Each row below holds a small network's activations on one input, seen along a few directions.
Each table varies a few parts of the input and shows all the possible inputs, shuffled.
Descriptions start from the smaller parts, as in this example, which fits no table here: one of 5 places around a ring, together with either a single point or one of 11 places around a ring or (one of 2 separate values, together with one of 6 places along a line).
Shared parts are said once, and a part with two or three values counts as separate values.

Other details of the inputs vary at random and push rows far along two fixed directions, the same in every table; ignore that.

A family of inputs:
x1: [ 9,  3,  4,  9,  2,  9, -9, 10,  1,  1,  1, 10,  4]
x2: [-22,   9,   6, -34,  35, -18,   7, -34,  42, -32, -37,  28,  -6]
x3: [ 3, -7,  2,  9,  3,  7, -7, 15,  2, -1, -2, 10,  6]
x4: [  3,  16,  -6,  11,  -5,  11, -13,  -2,   0,   4,  10,   6, -13]
x5: [ -4,   3,  -4,   5,  -4,   9,  -5,  12,   7,   2,   6,   6, -10]
x6: [ 3, -5,  3,  9, -7,  5, -6, 12,  2,  1, -1, 13,  7]
x7: [ -3,  -8, -12,   7,   2,   0,  -5,  21,   6,  -8,   1,   8,  -1]
x8: [ 1, -4,  5,  8, -9,  7, -8,  8,  2,  3,  3, 12,  4]
x9: [  2, -15,   5, -15, -14, -13,  23, -18, -26,  14,   6, -34,  13]
x10: [ -8,  -7, -13,   7,  -5,   3,  -6,  19,   6,  -6,  -3,   5,   0]
x11: [ 13,   5,   1,  11,   4,   9, -11,   7,  -4,  -3,   1,  11,   2]
x12: [ -5,   6,   7,  21,  -6, -15, -17,  18,  10,   2,  -7,  -8, -16]
x13: [-4,  0, -7,  7, -7,  4, -2, 16,  7, -2,  3,  8, -5]
x14: [ 10, -20,   1, -14,  11, -15,  25,  -2, -26,   4,   2, -33,  15]
x15: [ -2, -15, -10, -16,  -7, -15,  29,  -3, -23,   6,   4, -40,   5]
x16: [-21,  14,  23, -32,  14, -15,   3, -53,  37, -19, -34,  34,   1]
x17: [  2,   2,   7,   8,  -9,   9, -11,   4,   0,   9,   5,  12,   1]
x18: [  7, -11,   7, -16,   0, -10,  25, -12, -28,  13,   7, -33,   9]
x19: [-14,  20,  11, -54,  28, -30,  33, -75,   5, -18, -26, -17,  -7]
x20: [ 7, -1,  2, 10,  7,  9, -9, 13,  1, -3,  1,  8,  6]
x21: [ -2,  -4,   5,  10, -19,   8, -11,  -1,   5,  11,   4,  11,   4]
x22: [  9,  13,   4,  12,  -5,  11, -17,  -5,  -6,   7,   7,  11,  -1]
x23: [  1, -17,  -5,   8,  -1,   1, -10,  18,   3,  -6,  -6,  11,  13]
x24: [  7,   4,   5,   8,  -1,  11, -11,   7,   1,   4,   5,   9,   2]
x25: [  5,   8,   6,   9,  -6,  11, -13,   2,  -1,   7,   6,  10,   2]
x26: [ 13, -14,   1, -13,  15, -13,  23,  -4, -27,   3,   5, -35,  15]
x27: [-2,  2, -6,  6, -2,  7, -3, 16,  7,  0,  3,  7, -7]
x28: [ 12,   2,  -1,  12,   9,   9, -11,  10,  -4,  -6,   0,   9,   4]
x29: [ -1, -13,  -3,  10,  -5,   4,  -9,  15,   2,  -4,  -6,  10,  11]
x30: [ -2,  -9,   3,   7, -13,   7, -10,   8,   3,   3,  -1,  11,   6]
x31: [  5,  11,  -7,   8,   1,  11,  -9,   7,   1,  -3,   7,   5, -12]
x32: [  0, -10,   0,   8, -11,   5,  -8,  12,   3,   0,  -5,  11,   9]
x33: [ -4,   6,  -3,   7,  -9,   9,  -6,   7,   6,   6,   8,   7, -11]
x34: [ -6,  -3, -10,   9,  -2,   3,  -3,  18,   6,  -6,   1,   7,  -2]
x35: [ 5, -3,  4,  8, -2,  7, -7, 12,  2,  3, -1, 12,  4]
x36: [ -9,   1,  -5,   9, -19,   7,  -7,   2,  11,   9,   8,   6,  -8]
x37: [ -1,  -9,  -5, -15,  -6, -13,  29,  -7, -23,   9,  12, -38,   1]
x38: [  9,  11,   4,  11,  -4,  10, -16,  -1,  -7,   3,   5,  11,   0]
x39: [  8,   2, -13,  10,  13,   5,  -8,  16,   2, -11,   4,   6,  -6]
x40: [  4,  -8,   7, -13, -11, -13,  23, -22, -26,  19,  11, -32,  10]
x41: [ -1,  14,  -3,   9,  -7,  11, -10,   1,   6,   9,  11,   5, -11]
x42: [ -7,   4,  -3,   8, -14,   6,  -5,   7,   7,   4,   9,   8,  -8]
x43: [-21,  19,   8, -33,  35, -13,   7, -40,  41, -31, -36,  25,  -7]
x44: [ 11,   0,  -8, -13,   7, -11,  26,  -9, -29,   3,   9, -40,  -2]
x45: [ 2,  8, -6,  7,  1,  9, -5, 14,  6, -2,  5,  5, -7]
x46: [  5, -18,   1, -12,   2, -15,  26,  -6, -28,   4,   2, -33,  16]
x47: [  7, -10, -10, -14,  14, -14,  26,   1, -24,   1,   9, -40,   4]
x48: [ -6, -11, -15,   6,  -1,  -1,  -7,  21,   7,  -8,  -4,   7,   2]
x49: [ 18, -12,  -1, -11,  17, -14,  21,  -8, -31,  -1,   5, -34,  12]
x50: [-25,  22,  14, -32,  17, -12,   4, -52,  43, -15, -28,  28, -14]
x51: [ -6,   5,  -3,   9, -15,   7,  -6,   2,   9,   9,  11,   8,  -9]
x52: [ -1,  12,  -3,   8,  -6,  11,  -9,   5,   5,   4,  10,   5, -10]
x53: [-4, -1, -8,  8,  3,  6, -3, 19,  6, -4,  1,  6, -5]
x54: [  5,   7, -11,  11,   9,   8,  -7,  13,   1,  -9,   3,   5,  -8]
x55: [ -8,  -4,  -7,   6, -13,   6,  -6,  12,   8,   0,   3,   6,  -5]
x56: [ 0,  8, -4,  6, -1, 11, -7, 10,  6,  1,  8,  4, -9]
x57: [ 15,  -3,   4, -14,   5,  -8,  19, -17, -34,   7,   8, -34,   7]
x58: [  7, -22,  -1, -13,   6, -18,  25,  -3, -26,   2,   2, -31,  18]
x59: [  3,   0,  17,  22,  -6, -14, -21,  15,   6,   6, -12,  -3,  -4]
x60: [  5,  10,   6,  10,  -7,  11, -15,  -2,   0,  12,   8,   9,   1]
x61: [ -9,  -1,  -5,   7, -17,   7,  -7,   7,   8,   4,   6,   6,  -6]
x62: [-19,  18,  24, -31,  17, -12,   0, -55,  36, -12, -32,  33,  -2]
Description of these inputs: one of 2 separate values, together with either a single point or (one of 5 places along a line, together with one of 6 places along a line).
The inputs of x39 and x49 match in every part but the choice among 2 separate values. If x50 is changed in the same way as x39 into x49, which row does it become?
Answer: x62
Change only the place on the line of 6 in x44. List by row number the other rows that result.
Answer: x4, x19, x31, x39, x54
Change only the choice among 2 separate values in x29. List by row number the other rows that result.
Answer: x10

A family of inputs:
x63: [ -2,   4,   8,   0,  -9,   6,  -6, -12,   5,   7,   2,  12,   2]
x64: [ 7,  4,  1,  1, 13,  4, -4,  3,  2, -8, -3,  8,  1]
x65: [-3,  5, -8, -1,  5,  3, -2,  1,  6, -7,  0,  6, -6]
x66: [ 1,  5,  3,  3,  4,  1, -7, -2,  5, -2, -3,  6, -2]
x67: [-4,  5, -3,  2,  2,  0, -4,  2,  8, -4, -2,  4, -7]
x68: [ -4,   5,   5,  -1, -10,   7,  -4,  -9,   6,   6,   3,  11,   0]
x69: [ 0,  5,  5,  4,  0, -1, -8, -3,  5,  1, -3,  6, -2]
x70: [ 12,  -9,   1, -33,  13, -23,  43, -33, -44,   6,   4, -57,  13]
x71: [ 35, -23, -25,  70, -55,  36, -19,  92, -64,  52,  69, -43,   3]
x72: [-2,  5, -1,  2,  3,  1, -4,  0,  6, -4, -2,  5, -4]
x73: [  3, -14,   7,   2,   6,  -2,  -5,   7,   2,  -7, -13,  13,  17]
x74: [-1,  5,  9,  2, -5,  2, -8, -7,  5,  5, -2,  7, -1]
x75: [ 0,  5, -6,  0,  6,  5, -2,  0,  4, -7,  0,  7, -3]
x76: [-8,  5,  1,  0, -8,  1, -3, -3, 10,  3, -1,  5, -8]
x77: [  8,  -9,  12, -33,  -2, -21,  42, -43, -41,  18,   7, -52,  16]
x78: [-7,  5, -2,  2, -3, -2, -3,  1, 10, -1, -2,  3, -9]
x79: [  4, -30,   1, -34,   9, -34,  50, -20, -41,   5,  -3, -62,  24]
x80: [ -8, -14,  -4,  -1,   1,  -5,   1,  13,  11, -10, -11,   7,   7]
x81: [ 2,  4, -3,  0,  7,  5, -5, -2,  3, -5, -1,  8, -1]
x82: [-5,  5,  0,  2, -2, -2, -4,  0,  8, -1, -2,  4, -7]
x83: [ 0,  4, -5,  0, 12,  3, -1,  6,  7, -9, -2,  5, -4]
x84: [ 3,  4, -2,  1, 13,  3, -3,  4,  5, -7, -2,  6, -2]
x85: [ -5,   5, -10,  -1,   3,   4,   0,   2,   7,  -7,   0,   5,  -8]
x86: [ -4,   4,  -9,  -1,   9,   2,   2,   8,  10, -10,  -1,   4,  -9]
x87: [ 3,  5, 12,  3, -4,  3, -9, -8,  2,  4, -3,  9,  2]
x88: [-3,  6,  2,  3, -1,  0, -5, -2,  7, -1, -2,  5, -4]
x89: [-2,  4, -7, -1, 11,  1,  0,  7,  8, -9, -1,  5, -7]
x90: [ 5,  5,  6,  3,  5,  2, -8, -3,  2, -3, -4,  8,  1]
x91: [  0, -15,   4,   2,   5,  -4,  -4,   8,   5,  -7, -12,  11,  13]
x92: [-6,  5, -5,  1,  0,  0, -2,  2,  9, -5, -2,  3, -9]
x93: [ -9,   4,   1,  -1, -12,   5,  -2,  -8,   9,   6,   3,   9,  -5]
x94: [ -5, -14,  -2,   0,   3,  -5,  -1,  12,   9,  -9, -11,   9,   8]
x95: [-6,  5,  3,  1, -7,  1, -5, -4,  8,  3, -1,  6, -6]
x96: [ -7,   4,   3,  -1, -11,   5,  -3,  -8,   7,   5,   3,  10,  -3]
x97: [ 4,  5,  8,  4,  1,  0, -8, -5,  2,  0, -4,  8,  1]
The inputs of x87 and x76 match in every part but one. If x73 is changed in the same way as x87 into x76, which row does it become?
Answer: x80
What do these inputs look like to the network?
Answer: one of 5 places along a line, together with either a single point or one of 6 places along a line
List by row number the other rows that have the place on the line of 5 in common with x65.
Answer: x67, x82, x89, x94, x95, x96
Change only the place on the line of 5 in x90. List by row number the other rows that result.
Answer: x66, x67, x72, x92
Change only the place on the line of 6 in x72. List by row number the other rows that result.
Answer: x68, x71, x75, x83, x88

A family of inputs:
x98: [-10,  14,  -1,  -4, -15,  13,  -6,  -6,  13,   4,   1,  11, -14]
x99: [  1,   6,   3,   2,   2,  12, -11, -13,   5,   4,   7,  20,   3]
x100: [  5,  -6,   1,   3,   3,   6, -14,  -2,   4,  -9, -11,  16,  11]
x101: [ -3,   6, -16,  -5,  20,   8,   4,  14,  15, -15,   5,  13, -10]
x102: [ -8, -12,   2,   2,  -3,  -7,  -2,  16,  12, -11, -12,  16,   0]
x103: [ 29, -23, -13,   9, -21,  -3,  25,  19, -73,  29,  30, -68,  23]
x104: [ 5,  5,  7,  9, -1, -2, -9, -3,  3, -4, -8, 19,  5]
x105: [ 12, -14, -20,  39, -39,  26,  -7,  56, -32,  24,  37, -25,   2]
x106: [  1,   5,  12, -27,  12, -27,  20, -48, -18,   8,  -4, -36,   3]
x107: [ 26, -22,  -3,   7, -16,   4,  33,  17, -64,  36,  42, -65,  20]
x108: [ 27,  -1,  -8,  38, -36,  34, -16,  43, -43,  35,  43, -21,  -2]
x109: [-12,  -5,   3, -30,   7, -36,  33, -31,  -8,   1, -14, -40,   4]
x110: [ 11, -11, -14,  45, -35,  15, -11,  60, -26,  31,  38, -33,  -4]
x111: [  5, -15,  17, -32,  16, -31,  33, -27, -23,  -6, -17, -28,  16]
x112: [  4,   2,  18, -27,   8, -24,  33, -42, -20,   0,  -8, -31,   8]
x113: [  2,  -6,  15,   5,  10,  -6, -13,  12,   9,  -5, -15,  11,   7]
x114: [ 13,  14,  -5,   7,  23,   4,  -7,   5,   3, -18,  -2,  12, -10]
x115: [  3, -17,  12, -35,  16, -23,  31, -26, -25,  -7, -19, -31,  21]
x116: [ -8, -13,  -7,  -1,   1,   3,  -2,   6,  18,  -4,  -2,  17,   5]
x117: [  4,  -3,   8,   9,   8,  -4, -17,   1,  11,  -3, -10,   9,   5]
x118: [-10, -15,   2, -31,  11, -36,  30, -30,  -6,  -2, -14, -41,   5]
x119: [-7, -9, -4,  5, -5, -6, -5,  4, 14, -9, -7, 14, -3]
x120: [  3,   2,   4, -30,   6, -16,  23, -49, -27,   2,  -3, -31,   9]
x121: [  3,  11,   6,   7,  -4,   2, -15, -15,   1,   0,   3,  19,  -5]
x122: [-11,   7,  -5,   4, -12,  -2,  -8,  -8,  10,  -2,   3,  15, -13]
x123: [  2,   6,   9,  10,   4,  -4, -15,   0,   9,   0, -11,  11,   5]
x124: [ -8, -18,  -6, -34,   5, -25,  33, -30, -15,  -7, -13, -36,  11]
x125: [ 11,   9,  -6,  -2,  27,  13,  -4,   7,   6, -14,   5,  16,  -2]
x126: [ 27, -30,  -8,  36, -18,  23,  -7,  65, -39,  26,  34, -13,  19]
x127: [-10,  10,   1,  -6,  -9,  14,   0,  -5,  17,   9,   8,  15, -12]
x128: [ 5, -9,  4,  2,  9,  7, -8, -1,  8, -3, -3, 20, 13]
x129: [-11, -10,   4,   2,   2,  -9,  -7,  19,  18,  -7, -14,   7,  -1]
x130: [ -7,  13, -11,   5,  22,  -2,  -3,  17,  16, -12,  -6,   1, -22]
x131: [-11,  -1,  -9,   2,  -9,   3,  -5,   3,  11,  -7, -10,  13,   2]
x132: [ -8,  14,   4,   0, -15,   4,  -3,  -6,  13,   5,   4,  13, -19]
x133: [-10, -16,  -1,  -5,   3,   2,   2,  16,  17,  -6,  -7,  19,   7]
x134: [-11,  16,   5,   1, -10,   2,  -9,  -2,  19,  10,   1,   5, -20]
x135: [-12,   3,  -7,  -1,  -6,   8,  -5,  -7,  14,   2,   8,  16,  -5]
x136: [-11,  -2,  -7, -34,  -2, -20,  29, -43, -18,   1,  -3, -35,   1]
x137: [  1,  11,  15,  10,   2,   1, -13,  -2,  12,   2,  -6,   7,   0]
x138: [-9,  0, -4,  6, -9, -5, -3,  3, 12, -6, -7, 15, -3]
x139: [-10,   5,   3,   6, -11,   0,  -1,   2,  15,  -4,  -2,  12,  -8]
x140: [  7,  -5,   7,   8,   3,  -2, -12,  -2,   5,  -7,  -8,  18,   5]
x141: [ -3,  10, -15,   5,  15,   0,   1,  12,  11, -19,  -2,   9, -20]
x142: [ 12,  15, -13,   0,  22,  11, -12,   4,   2, -22,  -4,   9,  -2]
x143: [  5,  18,  14,   3,  -7,   8, -10, -12,   5,   7,   3,  17, -11]
x144: [-10,  -4,  -7,   0,  -3,   4,   1,   4,  16,  -1,  -3,  17,   4]
x145: [  2,  14,  12,  -2,  -1,  17,  -6, -11,   8,  10,   7,  19,  -4]
x146: [  2,  19,  16,   5,  -3,   6, -15,  -9,  11,  11,   0,   8, -12]
x147: [-12,   1,   0,  -1,  -5,   9,   2,   2,  19,   0,   2,  14,   0]
x148: [  9,  16,  -1,   8,  29,   3, -11,   9,   8, -11,  -6,   4, -12]
x149: [-10, -13,  -3,  -2,  -2,   1,  -4,  15,  11, -12, -15,  14,   5]
x150: [-13,   9,  -3,   5,  -7,  -3, -14,  -5,  16,   3,   1,   6, -13]
x151: [  1,   9,   9,   4,  -2,  12, -10,  -5,   5,  -5,  -7,  13,   5]
x152: [ -3,  11, -24,  -1,  14,   7,  -3,  11,  10, -23,  -4,   6, -11]
x153: [ 3,  0,  4,  3,  5,  7, -6, -2,  7,  0, -3, 22, 12]
What do these inputs look like to the network?
Answer: one of 2 separate values, together with one of 4 places along a line, together with either a single point or one of 6 places along a line
The inputs of x109 and x123 match in every part but the choice among 2 separate values. If x136 is changed in the same way as x109 into x123, which row does it become?
Answer: x120
The inputs of x140 and x119 match in every part but the choice among 2 separate values. If x108 is changed in the same way as x140 into x119, which row does it become?
Answer: x98
Change only the choice among 2 separate values in x152. List by row number the other rows that result.
Answer: x142
Change only the choice among 2 separate values in x122. List by row number the other rows that result.
Answer: x121
A walk changes only the place on the line of 4. It starts at x109 and steps to x138. List the rest of the walk in order.
Answer: x131, x144
A walk changes only the place on the line of 6. It starts at x146 and steps to x106. List the rest of the walk in order.
Answer: x137, x123, x117, x113
